These are the activations of a small neural network, seen along a few directions. Each row is one input.
Each table varies a few parts of the input and shows all the possible inputs, shuffled.
Descriptions start from the smaller parts, as in this example, which fits no table here: one of 2 separate values, together with either a single point or one of 9 places around a ring or (one of 4 places along a line, together with one of 8 places around a ring).
Shared parts are said once, and a part with two or three values counts as separate values.

A family of inputs:
r1: [-70 -30 -39  33  32 -74 -18   7 -37   1 -10  -5  45  10 -52]
r2: [ 34   1  34  45 -55  39 -10 -38 -18  -9 -25  13 -30  23  69]
r3: [ 23   6  26 -70 -13  14  36  -6   5 -24 -35  46  -5 -26 -10]
r4: [-85 -12 -41 -59  45 -28 -10  28  12  32  16 -28  54  -8 -50]
r5: [-78 -10 -46 -60  44 -42 -15  30   5  31   5 -30  55 -23 -52]
r6: [-65  -9 -59 -46  60 -48   7  46  21  17  36 -38  47 -19 -61]
r7: [ 39  15  20 -15 -17  17  44 -15  13 -31   0  28 -24  -9  20]
r8: [-60   3 -53 -43  38  -7 -25  51  28  37  50 -58  37 -14 -49]
r9: [ 55  22  26  27 -37  45   8  -6  18   8  -5  24 -44  19  24]
r10: [-75 -18 -59 -41  61 -60   4  45  18  12  40 -29  53 -23 -64]
r11: [-68  -9 -56 -50  53 -18   6  51  36  36  46 -46  31  -9 -46]
r12: [ 53   5  29  41 -45  25  14  -9  15   4   2   0 -47  18  36]
r13: [-68   1 -32 -57  29   1 -45  36  15  36  23 -51  55  -9 -41]
r14: [ 34  10  10 -58   3   3  57  13  15 -27 -11  40 -17 -24 -14]
r15: [ 40   8  42  60 -31  24 -24 -45 -23 -24 -37   8 -23  27  55]
r16: [ 30  12  45 -26 -31  25  24 -25  -1 -20 -29  35 -15 -18  25]
r17: [ 30  21  19 -36  -9  22  51  -1  15 -16   3  43 -32 -31  15]
r18: [ 50   4  24  78 -19  16  -7 -31 -14 -31  -4  -4 -35  24  41]
r19: [ 15  16  37 -54 -25  30  31 -11  10 -11 -31  50 -18 -26  23]
r20: [ 40  18  39  24 -57  34  -5 -30  -1   5 -30   6 -28  22  48]
r21: [ 63 -28  15  99  -9 -25 -22 -24 -38 -26  16   2 -30  21  29]
r22: [ 49  24  31  20 -28  41  15 -11  10  -8  -9  17 -45  -8  23]
r23: [-63 -28 -48  44  43 -86   1  26 -15 -11  19 -15  30  14 -58]
r24: [-80  -7 -38 -61  39  -7 -20  33  17  44  14 -33  42 -13 -42]
r25: [-79 -24 -47 -57  57 -47 -13  28  -1  24  17 -19  63 -27 -49]
r26: [ 51   8  24  62 -41  34   3 -24  -7 -19   4  -2 -40  21  54]
r27: [ 48  26  32  12 -45  55  -5 -19   2  14 -41  32 -29  19  36]
r28: [ 71  -8  17  85 -13  14 -14 -26 -31 -23   4   1 -27  27  41]
r29: [-72 -14 -58 -44  55 -33   3  40  30  25  50 -34  38 -11 -56]
r30: [ 50  -1  33  62 -24  15 -32 -46 -43 -19 -22   9 -19  29  45]
r31: [ 37  18  44   5 -41  46   0 -29  -3 -11 -38  26 -27   0  21]
r32: [ 51 -18  28  81 -18 -21 -36 -40 -54 -16 -20  10 -15  23  39]
Question: What is each input in this table made of?
Answer: one of 2 separate values, together with either a single point or one of 5 places along a line or one of 10 places along a line
Question: The inputs of r26 and r2 match in every part but the choice among 2 separate values. If r21 is changed in the same way as r26 into r2, which row does it become?
Answer: r32

A family of inputs:
r33: [  4  -5  11  43  19 -21   9 -20 -34 -30 -18  17  27   1  -9]
r34: [ -7 -12   9  43 -12 -20 -35 -22 -26  10 -33  -6   0  22  20]
r35: [ 16 -14  -8  27   3 -51  18   6 -17 -28  29  -5  -5 -15  -6]
r36: [-11  12   8 -41 -12  28  42 -10  13 -12 -33  31 -19 -17  -6]
r37: [ 29  27  42 -39  -4  18  19   2   9  -7  -7  28  -8 -17  -7]
r38: [ 24   1  14 -29 -24  18  16  -5  11  15 -10  11 -28  -9   5]
r39: [-72   0 -40 -59  48 -43 -18  37  14  21  28 -26  62 -19 -64]
r40: [  9  -2  22  35 -14 -18 -41 -22 -34  -5 -16 -13   7  13  -1]
r41: [ 15   9  12 -40   0  42   6  -2  19   6  11 -10  -6 -12  30]
r42: [ 19 -11 -17  33  12  -8   7  21  16   9  24 -13 -24  19  -6]
r43: [-94  -7 -45 -54  57 -33  -5  38   8  44  29 -12  52  -3 -54]
r44: [ -5  14  14  44 -16  14 -30 -18  -6  13  -7  -4   5  40  16]
r45: [ -6 -25 -18  35  10 -43  25   4 -17 -11  20   1 -19  -5   6]
r46: [ 12  -8 -19  15 -10  16 -41  16  -5   9  28 -33  -5  -7  11]
r47: [ -5  -6  -4  53   5 -26  13 -19 -31 -14 -28  30  26  12  -7]
r48: [  7  15  17 -32 -26  29  10  10  20  17  -1  -7 -16  -1  19]
r49: [  5   8   5 -51  -4  31  34  -8   9 -32 -21  26  -5 -26  -1]
r50: [-15  12 -16  27  -7  12 -38  10  18  25   3 -26 -12   8   9]
r51: [ 26   4  12 -31  -6  28  11  -9  11  -8  -4  13  -7 -12  17]
r52: [  6   8  19 -33 -12  21  31  -1  18   0 -26  34 -18  -4   8]
r53: [ 34 -22 -20  23   3  -8   0  16  19 -20  30 -22 -12   6  -4]
r54: [ 12   3   3  30 -12  13 -33 -23 -12   0   5 -15   6  27  22]
Question: What is each input in this table made of?
Answer: one of 2 separate values, together with either a single point or one of 4 places along a line or one of 6 places around a ring
Question: Which other rows agree with r36 in the choice among 2 separate values? List them by row number.
Answer: r34, r38, r42, r43, r44, r45, r47, r48, r50, r52

A family of inputs:
r55: [ 65  13  10  47 -17  28  -1 -12   4  14  30   5 -36   8  58]
r56: [-74  -2 -67 -59  91 -60  23  59  16  22  26   3  52 -25 -82]
r57: [-17   4   6 -26 -29  30 -41 -15   6  48 -33 -14   1   9  12]
r58: [ 14   3  -5  72  -2  -5 -47  10 -21  -3   7 -35 -42  25  21]
r59: [ 32   5  40 -11 -46  -8  70 -25  32 -19   0  50 -26  -1  -2]
r60: [-15 -11  10 -29 -27  -4   8 -24 -10   4 -60  15  42   1 -29]
r61: [-74  -6 -78 -67  46 -19  -7  66  33  31  58 -63  40 -11 -63]
r62: [ 24  11  26 -57  -4  63 -14 -19  23  -9   1 -21 -12 -33  13]
r63: [-42  -4 -12  43   3   2 -47  -1 -18   9  10 -40  26  32  32]
r64: [ 21   5  38 -65   5  21  16 -17  -9 -35 -15  26  -6 -56   5]
r65: [ 59 -13   0  38   7 -12  42 -28 -13 -27  -7  41 -19   6  19]
r66: [-36 -25   4  25   8 -48 -26 -14 -37 -25 -14  -2  17  24  -5]
r67: [ 21  -4   1  85   6 -42  -5  10 -48  -7 -11  25  -1  -9 -10]
r68: [ 22  23  26   3 -41  54  29  10  44  -3   8  10 -34  29  32]
Question: The inputs of r57 and r60 match in every part but one. If r58 is changed in the same way as r57 into r60, which row does it become?
Answer: r67
Question: What is each input in this table made of?
Answer: one of 2 separate values, together with either a single point or one of 6 places around a ring
Question: Change only the choice among 2 separate values in r64. List by row number the other rows that result.
Answer: r62

A family of inputs:
r69: [ 15   6  -9  32 -17  -8  25   9  15   6  15  -5 -25  12  14]
r70: [ 24  20  31 -42 -32  66   4 -15  15  11 -26  19  -8  -2  34]
r71: [ -88    0  -51 -111   55  -18   23   59   35   26   31  -12   70  -41
  -75]
r72: [ 48  -5  13  -3  14 -19  22   4 -13 -23   8  26 -18 -12  -6]
r73: [  0   3  16  25 -40  -1 -20 -17 -28  17 -44  18  -8  15  14]
r74: [ 17 -20  -7  47  -5 -21  29  15  -1  -2  -3  19 -20  19  -9]
r75: [ 22   5  -9  62   9 -11  -7   5  -3 -13  33 -27 -10  19  18]
r76: [  4   4  29 -19  -3  -7  36 -18  -9 -36 -28  57   2 -10  -5]
r77: [ 11  -9   9  58 -11  -5 -40 -30 -42  -2 -28 -11  10  21  16]
r78: [ 38  -2   1   4   8   9  22  -6  12 -26  22  -1 -30 -17  13]
r79: [ 35  18   6 -14  -7  29  51   5  29 -21  11  26 -29  -8   8]
r80: [ 20  39  17 -33 -33  57  15   6  38   7   3   5 -28  -8   8]
r81: [-10  10  17  11 -33  42 -24  -8   3  31 -22  -6 -11  28  38]
r82: [ 36   1   4 -15   1   5  52   5   8 -21 -13  48 -29  -8  -7]
r83: [-80 -17 -56 -96  72 -48  -6  40  15  21  47 -38  67 -49 -73]
r84: [-105  -21  -75  -36   74  -67  -37   45    4   31   47  -61   70   -5
  -74]
r85: [-18 -17  12  31 -13 -39  14 -16 -25 -15 -28  23   6  13   4]
r86: [ 26   9  32 -22 -25  34  14 -24 -10  -9 -47  45 -12  -1   8]
r87: [  1   8   4  35 -18  30 -53 -24 -18  24   0 -34   3  23  40]
r88: [ 28   3  27 -29 -18  43 -28 -26   2   7 -13  -6  -3  -6  38]
r89: [  8 -17  27  -9  11 -31  10 -26 -29 -42 -19  30   5 -17   7]
r90: [  2  15   9  22 -30  33  -7  13  30  25  10 -26 -24  20  15]
r91: [ 37  10  13 -14 -19  41 -11  -2  20   3  24 -24 -28 -21  15]
r92: [ 28  -7  29  -8 -11  12 -21 -29 -28 -16 -38  21  -9  -9  14]
r93: [ 11  17  -6  46 -10  17 -32   1   7  13  21 -52 -10  14  24]
r94: [-12 -17   6  59  16 -50 -18 -26 -35 -30 -10   4  18  14   5]
r95: [-118  -21  -68  -51   49  -51   -6   59   25   46   32  -37   57   -6
  -74]
r96: [ 19 -15 -20  71  14 -40 -10   3 -18 -13  14  -3  -5  22 -10]
Question: The inputs of r90 and r80 match in every part but one. If r85 is changed in the same way as r90 into r80, which row does it become?
Answer: r76
Question: What is each input in this table made of?
Answer: one of 4 places along a line, together with either a single point or one of 6 places around a ring
Question: Which other rows agree with r93 in the place on the line of 4? List them by row number.
Answer: r75, r77, r84, r87, r94, r96

A family of inputs:
r97: [ 93  13  71  67 -78  40   7 -51 -22 -41 -34  40 -61  22  64]
r98: [-24   7 -12 -38  13  15 -13   6  13  28  -1 -13  21 -19 -13]
r99: [-28  18   5 -28   1   1 -13   2  14  28  -4 -15  24   0  -9]
r100: [ 89  25  70  68 -64  55   0 -59 -21 -36 -46  46 -66  22  73]
r101: [-36  -4 -36  28  17 -35 -13  11  -6  13  40 -52  29   3 -10]
r102: [-12  -7  -4 -48  14   4 -23  12  12  23  14 -23  13  -9   1]
r103: [-16  19 -11 -53  16  23  22  16  15   8  -4  26   7 -27 -24]
r104: [  1   2 -11 -70  14  13  27  26  28   5   9   8 -19 -27 -11]
r105: [-16 -15 -22   2  38 -25  -3  10  -9 -19   6  -3   5  -4 -30]
r106: [-21 -22 -16   4  36 -38   4   8 -16 -10  -4  10  29   1 -33]
r107: [-41 -10 -17  -1  31 -33  -5   6 -11 -17 -13  10  18   4 -35]
r108: [-28 -15 -35  28  16 -44 -24  30  -4  33  23 -29  22  20 -22]
r109: [ 94   6  71  75 -72  47   6 -56 -20 -28 -22  25 -64   8  80]
r110: [-43 -25 -44  21  16 -29  -8  14   3  25  29 -37  29  17  -2]
r111: [-10   7  -9 -57   2   7  36  24  25 -11   8   6  12 -11 -29]
Question: What is each input in this table made of?
Answer: one of 3 separate values, together with either a single point or one of 4 places along a line
Question: Which other rows agree with r106 in the choice among 3 separate values? List them by row number.
Answer: r97, r99, r108, r111
Question: Start at r110 and move only the place on the line of 4, one step at a time. The first step leads to r107. Which rows follow, in order?
Answer: r98, r103
